A small network was shown many inputs. Here are its activations along a few directions, one row for each input.
In each table, some parts of the input vary, and every possible input appears once, in random order.
Descriptions start from the smaller parts, as in this example, which fits no table here: one of 5 places around a ring, together with either a single point or (one of 2 separate values, together with one of 4 places along a line) or one of 9 places around a ring.
Shared parts are said once, and a part with two or three values counts as separate values.

Other details of the inputs shift rows strongly along three fixed directions, in all tables alike. That doesn't count.

A family of inputs:
x1: [-14 -18 -26 -33  14  25  -8  14  -3  -4 -34  -3]
x2: [ -4  19  23   0   2 -28 -25 -11 -29   5   2 -24]
x3: [-14  15  19  -3   9 -31 -32 -24  -7  13  -1 -12]
x4: [ 16 -10  -6  11   2  -3  17  -5   1 -13  12  34]
x5: [ 21   0  -1  13  -6 -11  28   2  18  -5  16  -2]
x6: [19 25 -9 10 -5 -3 22  8 18  5 15 12]
x7: [ -7  19  22   0   1 -24 -24 -11 -35   3   5 -21]
x8: [  4 -19 -20 -32  16  19 -12  10  20  -2 -27 -17]
x9: [23 11  3  7 -4  2 26 10 19  7 26  7]
x10: [-14   9  17   4  12 -22 -30 -18 -32  10   5 -11]
x11: [ 19   1  -6  19  -9  -7  26   8 -12 -10   2  21]
x12: [  8   5 -20  18   8 -11  20  -6  11  -5  10  15]
x13: [  0 -19 -22 -33  18  24 -11  11  10  -7 -22 -15]
x14: [ 13  13 -15  17  -6 -11  25   1   9 -11   9   6]
x15: [  0  19  25   0   1 -33 -27 -12 -19  10  -3 -27]
x16: [-13 -11 -20 -32  -3  29  -4  21  -3  -9 -37 -13]
x17: [ 17  -7   3   7 -10  -4  31   5  -4 -12  15  21]
x18: [  6   4 -20  18   7  -8  21  -6   4  -7  13  18]
x19: [ 16   4 -11  22  -6  -6  26   8 -10 -10   8  12]
x20: [-14   6  20   2  11 -22 -30 -16 -36   8   3  -3]
x21: [ 14  16 -16  12   8  -4  17   0  19  12  17  21]
x22: [-18   0  27  -8  10 -18 -27 -21 -24   8  17 -12]
x23: [ -2 -20 -23 -34  17  27 -10  11   3  -9 -20 -12]
x24: [-86 -31  41  77 -66  52 -14 -14  60  31 -21   8]
x25: [  1 -18  -8 -37  -5  28  -5  19  -4 -15 -30  -3]
x26: [ 14  -4  -1  10  -8  -3  31   5  -2 -13  21  12]
x27: [12 -9 -8 15  8 -6 24 -5 12 -3 21 10]
x28: [ 13 -15  -2   9   3  -5  26  -3  -1  -6  16  30]
x29: [  7  -8 -19 -41  18  32 -14  17  18  10 -16  -9]
x30: [ 17  13 -13  17  -6 -15  25   0  19  -6   5   3]
x31: [-12  10  18   4  13 -26 -31 -18 -25  12   2 -15]
x32: [ 10  13 -15  16  -7  -7  26   1   2 -13  11   9]
x33: [  0 -12 -14 -32   0  27  -7  18  10 -12 -25 -24]
x34: [ -2 -16 -13 -35  -1  29  -6  20  -2 -16 -24 -13]
x35: [16  0 -3 13 -6 -6 29  3  9 -9 21  0]
x36: [ -7  10  20   3  13 -31 -33 -19 -16  16  -3 -17]
x37: [  1  31  28  -6   2 -21 -29  -5 -20  21   8 -18]
x38: [ 10  -2 -13  12   3  -9  22  -4  -2  -8   5  35]
x39: [  4 -11 -12 -31  -1  22  -8  17  19  -8 -29 -26]
x40: [ 10 -13  -7  12   6  -3  25  -2   0  -7  22  21]
x41: [-89 -17  39  73 -84  56 -11  -5  36  16 -36  26]
x42: [-14   2  26  -6   6 -17 -34 -21 -24   0  12   1]
x43: [-11   3  24   0   7 -23 -29 -16 -37   9  -4   7]
x44: [ -7  21  22  -2  13 -18 -35 -12 -17  29   7  -9]
x45: [18  2 -4  8  9  2 21  2 21 14 28 16]
x46: [ 14  -1  -4  12  -6  -2  30   3   2 -12  23   3]
x47: [ -2 -13 -15 -33   0  30  -6  18   3 -14 -23 -21]
x48: [  7   0 -10 -40   2  35 -11  25  19   4 -19 -18]
Description of these inputs: one of 2 separate values, together with one of 4 places along a line, together with either a single point or one of 5 places along a line.
Changing only the choice among 2 separate values turns x34 into x42. The same change can be made to x11. Which row results?
> x43
Which other rows does x30 become when the choice among 2 separate values takes its other values? List them by row number.
> x3
Start at x2 and move only the place on the line of 4, one step at a time. The first step leads to x14. Which rows follow, in order?
> x33, x35
Start at x8 and move only the place on the line of 5, one step at a time. The first step leads to x13. Which rows follow, in order?
> x23, x42, x4

A family of inputs:
x49: [-34  25  52 -12  12 -33 -72 -30 -48  27   8 -25]
x50: [ 52  38  -4   3  20 -45  17   0  -6   5  34  -6]
x51: [ 19  -6 -16  53   6 -18  43  -8   6  -3  26  53]
x52: [-55 -15  34  64 -39  17 -12 -26  21  17   3  45]
x53: [-30  -1  11 -78  10  35 -60  14  -3  17 -50 -53]
x54: [ 49 -16 -50 -63  32  28  31  39  22 -14 -15 -25]
x55: [-49  -3  41  75 -70  18   5  -9  -6   0  -7  22]
x56: [ 60  11 -40 -94  46  -2  -1  35  -1  -9 -17 -36]
x57: [-48  -4  35  70 -67   8   1 -17  -9 -13 -10  13]
x58: [ 51  43  -1 -28  41 -71  -4 -17 -35  -9  33 -22]
x59: [ 39 -21 -50 -14  -1  47  52  45  59 -10 -15  -8]
x60: [-51 -32 -20  15 -33  81   4  31  49  20 -58  -6]
x61: [ 25 -34 -57 -15   4  53  56  39  50 -13 -17   5]
x62: [ 43 -17 -61 -57  39  32  27  34  13 -18 -15   2]
x63: [ 21  14 -20  48  -4 -24  43  -9  18  -9  29  24]
x64: [ 22  -9  -8  44  -4 -13  43 -12  19  -7  42  39]
x65: [ 21   2 -17  52  -1 -16  44  -7  10   1  29  42]
x66: [ 55  45   5 -32  45 -67  -4 -12 -40   4  38 -20]
x67: [ 19   8 -22  50   1 -18  38  -9  12 -13  33  29]
x68: [ 34  19   5  -2  -5 -34  30   4 -38 -31  32  24]
x69: [-36 -25   9 -74  19  38 -62  11 -14  12 -40 -49]
x70: [-24  32  41  28 -20 -27 -38 -20   0  17   6 -24]
x71: [-32  18  56 -23   7 -34 -73 -40 -42  21   8 -11]
x72: [-55  -8  23  69 -40   6 -12 -26  16  13  -4  21]
x73: [-41   7  49  -9  17 -46 -72 -44 -53  12  -7 -13]
x74: [-61 -67 -11  12 -30  88   0  18  48   8 -55  13]
x75: [ 42  27  -6  -6  22 -39  20 -10  -7  -5  41  16]
x76: [-38 -29  22 -77  -8  35 -44  24 -41 -18 -51 -50]
What is each input in this table made of?
> one of 4 places along a line, together with either a single point or one of 6 places along a line
Changing only the place on the line of 4 turns x57 into x68. The same change can be made to x67. Which row results?
> x62
List by row number the other rows that have the place on the line of 4 in common with x69.
> x54, x59, x61, x64, x74, x76
Which other rows does x58 become when the place on the line of 4 takes its other values? List them by row number.
> x53, x54, x66
